These are the activations of a small neural network, seen along a few directions. Each row is one input.
Each table varies a few parts of the input and shows all the possible inputs, shuffled.
Descriptions start from the smaller parts, as in this example, which fits no table here: line(4) and (point or line(11) or (values(2) and ring(8))).
Shared parts are said once, and a part with two or three values counts as separate values.
In the rows, zero is written as 128.

Other details of the inputs vary at random and push rows far along two fixed directions, the same in every table; ignore that.

Table:
r1: [115 112 196 172 146  87 117  83 110 128 130 111 105]
r2: [128 123 197 176 134  81 118  90  94 131 119 114 101]
r3: [103 107 185 197 104  52 121 102  86 134 132 135  53]
r4: [125 121  85  56 148 198 121 136 181 113 146 125 178]
r5: [136 123 190 172 147  83 124  97 101 129 124 121  89]
r6: [116 135  69  55 125 179 127 168 187 117 159 135 147]
r7: [121 109 165 200 112  63 151 114  85 136 131 134  83]
r8: [130 102 185 180 142  89 126  83 100 130 126 127  86]
r9: [ 58  87 166 149 178 156 141 101 212 133 183 104  83]
r10: [132 131  86  53 154 197 109 153 189 113 142 126 187]
r11: [130 122 193 174 138  77 124  89  89 131 121 113  95]
r12: [ 90  90 165 151 170 133 149 102 205 128 199 107  83]
r13: [180 160  99 119  85 112 128 153  55 123  69 161 164]
r14: [120 114 173 203 110  65 146 113  94 137 132 135  84]
r15: [127 150  70  62 124 182 131 167 187 150 149 123 161]
r16: [129 116 188 183 127  88 122  80  89 126 119 133  90]
r17: [172 150  86 120  82 108 131 147  33 120  68 163 162]
r18: [115 125 182 197 106  65 127 104  95 171 123 120  74]
r19: [127 134  80  85 123 172 143 167 185 120 156 137 165]
r20: [143 143  88  62 140 188 128 139 169 113 138 137 168]
r21: [113 133  71  54 121 186 120 169 199 116 160 136 153]
r22: [138 136  95  60 148 186 110 154 177 116 136 122 179]
r23: [137 127  88  63 147 200 116 143 191 114 141 136 176]
r24: [116 122 163 216 125  74 132  97  97 138 115 107  72]
r25: [174 156  93 114  94 111 118 163  54 122  71 157 176]
r26: [178 159  93 109  93 120 134 155  61 121  78 154 161]
r27: [173 153  86 114  90 118 135 149  45 121  78 158 162]
r28: [131 111 181 172 133  88 129  85  84 129 124 120  91]
r29: [ 96  94 184 117 185 173 120  78 221 122 191  91 103]
r30: [163 159  80 132  73  94 155 177  55 129  92 160 152]
r31: [110 128 167 217 121  81 122  97 112 136 116 112  84]
r32: [143 140  86  53 151 188 119 155 174 114 137 124 177]
r33: [155 176  73 144  77 111 129 166  74 130  72 143 161]
r34: [134 126 188 178 127  96 124  88  97 126 121 133  95]
r35: [164 149  93 115  94 102 124 152  39 124  72 146 176]
r36: [168 150  93 112  97 104 130 152  43 123  76 143 169]
r37: [ 82 113 165 163 179 149 124  88 225 129 182  86  82]
r38: [125 129  89  55 145 201 115 137 189 113 145 128 185]
r39: [114 138  61  99 136 181 125 149 187 121 138 118 164]
r40: [119 139  66  68 124 180 129 163 183 151 147 125 164]
r41: [135 153  80 134  74 115 145 177  61 133  74 159 157]
r42: [176 148  84 105  98 123 136 156  62 120  81 152 163]
r43: [ 86 105 155 127 166 148 131 104 214 159 188  94  86]
r44: [ 92  81 182 117 208 160 113  84 225 122 195  86  95]
r45: [177 166  97 114  93 109 122 164  54 123  69 156 172]
r46: [147 145  70 118  61  89 131 174  42 124  85 165 139]
r47: [141 129  85  59 157 182 123 151 173 116 139 127 171]
r48: [126 101 190 180 146  78 114  92  89 130 124 113  89]
r49: [127 103 194 186 149  76 120  88  93 131 125 119  85]
r50: [101 124 179 197 116  84 144 116  95 143 116 127  77]
r51: [ 75  87 158 125 166 139 126 101 211 125 198 107  67]
r52: [104 128  68  76 135 188 148 167 176 125 140 130 156]
r53: [168 161 103 116  80 118 125 149  54 122  75 149 171]
r54: [ 87 116 160 123 161 156 125 109 228 158 188  98  96]
r55: [ 67  98 172 144 176 158 142 103 214 134 183 100  78]
Description of these inputs: ring(5) and (values(5) or ring(6)).
Changing only the ring(5) part turns r36 into r2. The same change can be made to r42. Which row results?
Answer: r13
Which other rows does r37 become when the values(5) part takes its other values? List them by row number.
Answer: r6, r15, r30, r55

Table:
r56: [121 126  68  55 129 180 142 171 173 123 152 140 161]
r57: [156 160 101 151  85  96 137 155  49 145  71 140 150]
r58: [ 78  81 165 138 176 142 141 101 207 119 195 110  78]
r59: [189 151 132 122 104 102 116 125  33 109  68 154 165]
r60: [138  92 224 179 148  59 120  66  61 114 127 127  74]
r61: [111 106 202 195 116  49 126  95  82 146 137 121  51]
r62: [154 154  98 160  90  96 140 153  52 132  72 141 150]
r63: [ 89 104 181 151 169 146 131  90 209 137 183 105  84]
r64: [133 148  71  76 133 181 127 160 173 139 130 120 176]
r65: [126 140  71  87 121 179 125 155 168 111 131 139 166]
r66: [190 153 127 122 114 104 112 124  27 113  58 140 177]
r67: [130 141  75  89 125 177 138 160 169 116 134 139 167]
r68: [122 140  64  85 134 186 121 156 172 116 125 125 178]
r69: [ 73  81 163 136 170 144 129  97 205 114 192 112  78]
r70: [161 162 106 147  75  92 137 153  54 143  82 149 138]
r71: [133 152  80  70 118 175 115 157 174 132 136 132 166]
r72: [113 104 198 200 121  52 142  97  81 147 138 123  50]
r73: [ 88 110 178 141 176 145 106  89 214 147 175  86  94]
Changing only one part turns r66 into r59. The same change can be made to r62. Which row results?
Answer: r67
Describe the family of inputs behind these rows.
Answer: values(3) and (point or line(5))

Table:
r74: [126 114 190 170 150 106 104  72 121 113 127 115 107]
r75: [112 106 148  88 197 183 107 102 208 111 161  96 148]
r76: [ 82 104 125  92 146 169 135 134 222 129 193 126 104]
r77: [103  97 166 174 130  88 156 111 114 121 155 133  65]
r78: [155 151  85  49 135 183  98 149 150 108 114 132 198]
r79: [ 74 103 116  98 150 169 139 139 225 145 193 112 106]
r80: [130 141  79 146  71  90 157 178  56 146  91 152 128]
r81: [142 162  84 152  60  82 135 174  72 146  94 148 121]
r82: [159 137 108 121 115 108 117 137  49 115  74 139 164]
r83: [112 104 150  76 179 182 107  97 207 105 174 115 132]
r84: [ 90 108 163 183 121  80 136 115 124 157 151 113  64]
r85: [180 146 120 131 104 107 135 137  44 116  76 151 160]
r86: [138 153  77 158  75  82 148 180  63 147  90 140 127]
r87: [141 162  82 164  60  84 141 173  72 137  91 150 120]
r88: [132 151  86 151  56  93 150 171  66 136  94 162 122]
r89: [122 151  31  88 105 171 143 196 170 127 132 137 167]
r90: [137 190  64 101 122 195 114 162 187 172 101  98 199]
r91: [ 85 106 159 194 118  89 154 118 127 139 148 126  65]
r92: [122  95 147  77 191 177 128 105 196 110 174 116 138]
r93: [175 144 123 119 101 107 128 137  52 107  90 163 153]
r94: [109 107 147  83 181 178  95  96 206 108 166 111 138]
r95: [136 102 198 140 161 100 122  87 107 124 146 122  98]
r96: [ 94 105 168 178 114  92 147 114 128 130 153 137  64]
r97: [161 144  75  56 148 179 120 153 142 115 112 129 204]
r98: [175 150 117 136 114 107 125 132  57 115  75 141 165]
r99: [129  97 193 152 167 114 130  82 129 110 150 124  99]
r100: [148 130  70  43 145 186 125 155 138 102 119 137 193]
r101: [127 106 155  73 190 180 120 100 207 123 174 107 139]
r102: [122 131  45  61 109 170 154 194 144 125 134 150 169]
r103: [104  96 173 156 129  83 146 111 113 138 161 127  63]
r104: [123 110 184 169 163 111 114  78 129 114 130 108 113]
r105: [132 136  48  57 103 174 145 182 151 107 142 161 163]
r106: [125  99 195 146 156 102 115  78 106 123 136 115  96]
r107: [148 132  71  59 139 191 112 149 145  95 113 139 197]
r108: [ 92 100 126  82 152 166 136 128 215 120 197 128 103]
r109: [139 195  66 105 114 192 110 159 189 166 100 107 194]
r110: [ 93  99 174 167 122  85 146 115 119 147 157 125  63]
r111: [ 89 108 155 199 122  87 146 115 130 140 146 119  67]
r112: [103  93 164 165 134  85 155 115 109 132 154 128  66]
r113: [137 118 195 165 154 111 111  75 129 116 132 115 105]
r114: [139 105 195 159 161 100 130  84 104 130 129 114 101]
r115: [106  95 144  88 191 190 121  97 211  95 174 113 135]
r116: [156 146  75  48 135 178 104 150 136 117 110 126 206]
r117: [178 146 123 107 101 103 121 139  49 115  91 160 154]
r118: [151 197 108 187  86 119 120 138 102 168  62 118 158]
r119: [139 120 195 156 155 103 105  78 125 128 132 113 106]
r120: [134 145  78 153  73  84 149 175  53 146  88 146 129]
r121: [147 189 104 182 101 121 126 144  99 177  62 106 165]
r122: [138 139  90 148  70  91 160 173  48 125  93 164 126]
r123: [ 87 113 164 176 109  90 138 116 137 150 154 127  62]
r124: [148 192 104 192  96 120 127 142  99 167  60 113 162]
r125: [180 151 121 125  94 109 126 135  52 117  80 155 156]
r126: [ 91 115 157 193 112  89 137 113 136 139 148 124  64]
r127: [139 114 199 153 163 104 109  78 119 131 134 103 108]
r128: [128 100 192 149 157 106 101  78 113 122 131 110 103]
r129: [ 82 115 111 109 152 161 131 143 230 146 190 101 105]
r130: [110 102 141  80 179 193 112  99 211  96 173 121 138]
r131: [ 92 117 162 184 112  83 130 113 133 150 149 121  62]
r132: [180 153 122 110  99 110 120 139  58 123  86 150 157]
r133: [149 143  73  54 130 188 105 146 146  96 114 144 197]
Changing only one part turns r130 into r106. The same change can be made to r87. Which row results?
Answer: r129
Changing only one part turns r113 into r97. The same change can be made to r105. Which row results?
Answer: r112
Describe the family of inputs behind these rows.
Answer: ring(5) and (point or line(5) or ring(6))
Which other rows does r80 become when the line(5) part takes its other values? List them by row number.
Answer: r86, r102, r112, r120
A walk changes only the line(5) part. It starts at r103 and steps to r110. List the rest of the walk in order.
Answer: r79, r84, r129
